Each row below holds a small network's activations on one input, seen along a few directions.
In each table, some parts of the input vary, and every possible input appears once, in random order.
Descriptions start from the smaller parts, as in this example, which fits no table here: values(2) and (point or line(9) or (line(4) and ring(8))).
Shared parts are said once, and a part with two or three values counts as separate values.

Other details of the inputs vary at random and push rows far along two fixed directions, the same in every table; ignore that.
To show where, the next rows are all for the same input, with only those details redrawn:
[  0  -5 -16  24   7 -11 -13  -8   1  11  -7 -65 -20  26]
[ 57  16  -3 -57  38 -32   3   5   0   7  16  10  16 -12]
[ 41  10  10 -48  28 -26   5   4  -3   4  26  19  24 -15]
[  0  -4 -20  26   9 -11 -14  -9   2  12 -10 -71 -23  29]
[ 42  10   8 -49  28 -26   5   3  -3   5  24  18  24 -15]
[ 46  12   5 -49  31 -27   4   4  -2   6  21  14  20 -13]
[ 52  14  -2 -52  35 -30   2   4   0   8  16   8  15 -11]

Table:
row 1: [ 16  38   1 -67  46 -21   4  20  -1   8  -3  19  -3 -11]
row 2: [-54 -32   5  75 -41  38  -8 -38   5 -12  21 -18  -9  18]
row 3: [-80 -22  85   3 -31  33   6  -9 -44 -20  49  76  50 -31]
row 4: [-15   6  -6   6  16 -14 -20 -15 -13   0 -45 -56 -36  31]
row 5: [ 16  26  18 -62  32 -27   3   4 -15   3  -2  28   6 -22]
row 6: [-10  -1 -40  41  -1  18 -19 -16  20  -1   5 -28 -26  20]
row 7: [  9  38  -1 -49  26 -13  17   1  19  -4   7  54  -9 -22]
row 8: [-22  -2 -13  28   7   4  -7   6  11  12   7 -55 -10  30]
row 9: [-23   6 -18  25   0  16 -15 -30   1  -7 -28 -24 -51  15]
row 10: [  9   3 -37  30  -1 -11  -7 -28  27   3 -12 -47 -36  21]
row 11: [ 52  14  -2 -52  35 -30   2   4   0   8  16   8  15 -11]
row 12: [ 61  27 -24 -40   3   8   1  25  16   4 -10  53   8 -19]
row 13: [  6  -9 -25  22  14  12 -24 -13  -7   6  -8 -66 -24  35]
row 14: [ 65  13  13 -55   7 -17   5  24  -5   0 -27  24  27  -8]
row 15: [ -95  -40   55  105 -107   43   16  -10   -1  -10   11   19   22   -1]
row 16: [  6 -10 -14  24  10 -11 -17 -15  -1   0 -18 -68 -19  40]
row 17: [-38 -29  76  27 -80  25  27  -5  -4 -26  28  96  62 -28]
row 18: [-83 -11  21  68 -41  12   0 -32   1  -8  -7 -11 -29   6]
row 19: [-24  19 -37  26  11  14 -23 -13  10   0 -27 -25 -53  14]
row 20: [ -2  -5  50 -10 -35   7  16  25 -16   0  11  43  48 -25]
row 21: [-69 -69  34  24 -28  13  43  10 -27 -30  69  75  61 -56]
row 22: [ 10  -6 -30  34  -2  -8 -10 -35  24  -8 -20 -47 -33  32]
row 23: [-16 -45   7   3 -24  10  45  38 -22 -11   6  64  45 -52]
row 24: [-15   8 -15  22   1  -9  -9 -34  10 -10 -43 -31 -49  23]
row 25: [ -1  10 -20  24 -12  12  -5  33  12  21 -39 -59 -16  30]
row 26: [-65 -18  56  27 -45  24  31 -10  12 -19  78  84  57 -28]
row 27: [-32 -30 -54  13  27 -15   7   9 -11  -1 -43 -42 -52  -6]
row 28: [ 19  31  -4 -62  47  -7 -15  18 -15   4   1  31   1 -17]
row 29: [-57 -23  16  72 -50  48 -18  25 -14   8  -9 -25  11  18]
row 30: [ 55  33 -16 -45   0  -5  21  26  31   8 -11  47   7 -14]
row 31: [ 71  17 -16 -46  -1   7   6   8  12   1 -18  46   2 -14]
row 32: [ -4  -2 -32  26  18  13 -29   5  -1  10   1 -56 -18  30]
row 33: [ 71  16  -2 -60  16   5  -2  27 -10   7 -19  24  18 -12]
The inputs of row 2 and row 9 match in every part but one. If row 8 is changed in the same way as row 2 into row 9, which row does it become? -> row 1
What do these inputs look like to the network? -> values(3) and (point or (values(2) and ring(5)))
Change only the values(2) part in row 32. List by row number the other rows that result. -> row 6
Change only the values(2) part in row 26. List by row number the other rows that result. -> row 8

Table:
row 34: [-24 -22  43  39 -87  46  23  24   5 -11   4  74  49 -22]
row 35: [-37 -17 -41  45   8  -3  -8 -10  -4   1 -39 -72 -52  24]
row 36: [-22   2  13   9  -2  -5   5 -22  10  -9  31  21   1  -3]
row 37: [ 76  42 -13 -94  63 -35  -2 -15  12  -7   7  43  -3 -15]
row 38: [-14  -7  -1   0   7   1   4 -12  -2  -7  25  24   1 -15]
row 39: [-41 -16  68  11 -34  13   6   3 -27  -2  41  37  50 -20]
row 40: [-51 -17  25  53 -78  47  21   1   9 -18 -10  67  12 -19]
row 41: [-14  -6 -27  33   4   5 -20  19  -8  17 -37 -89 -30  37]
row 42: [-24   3   7 -17  18  -1   2   7 -11  -4   2  17   1 -11]
row 43: [-29   8  12   3   5  -2  -8 -15  -8   1   1  -2 -16  -3]
row 44: [ 99  38 -15 -87  54 -32  -6   1  10   7   1   9  10  -1]
row 45: [ 65   7   0 -61  30 -18   9  17  -1   4  31  44  37 -25]
row 46: [-26 -29 -22  52 -10   2  -6   9  -8   9 -27 -78 -19  29]
row 47: [ 42  14 -51  15  21 -18 -20  -8  23  20 -28 -93 -40  44]
What do these inputs look like to the network? -> values(2) and (point or ring(6))
Change only the values(2) part in row 44. List by row number the other rows that result. -> row 37
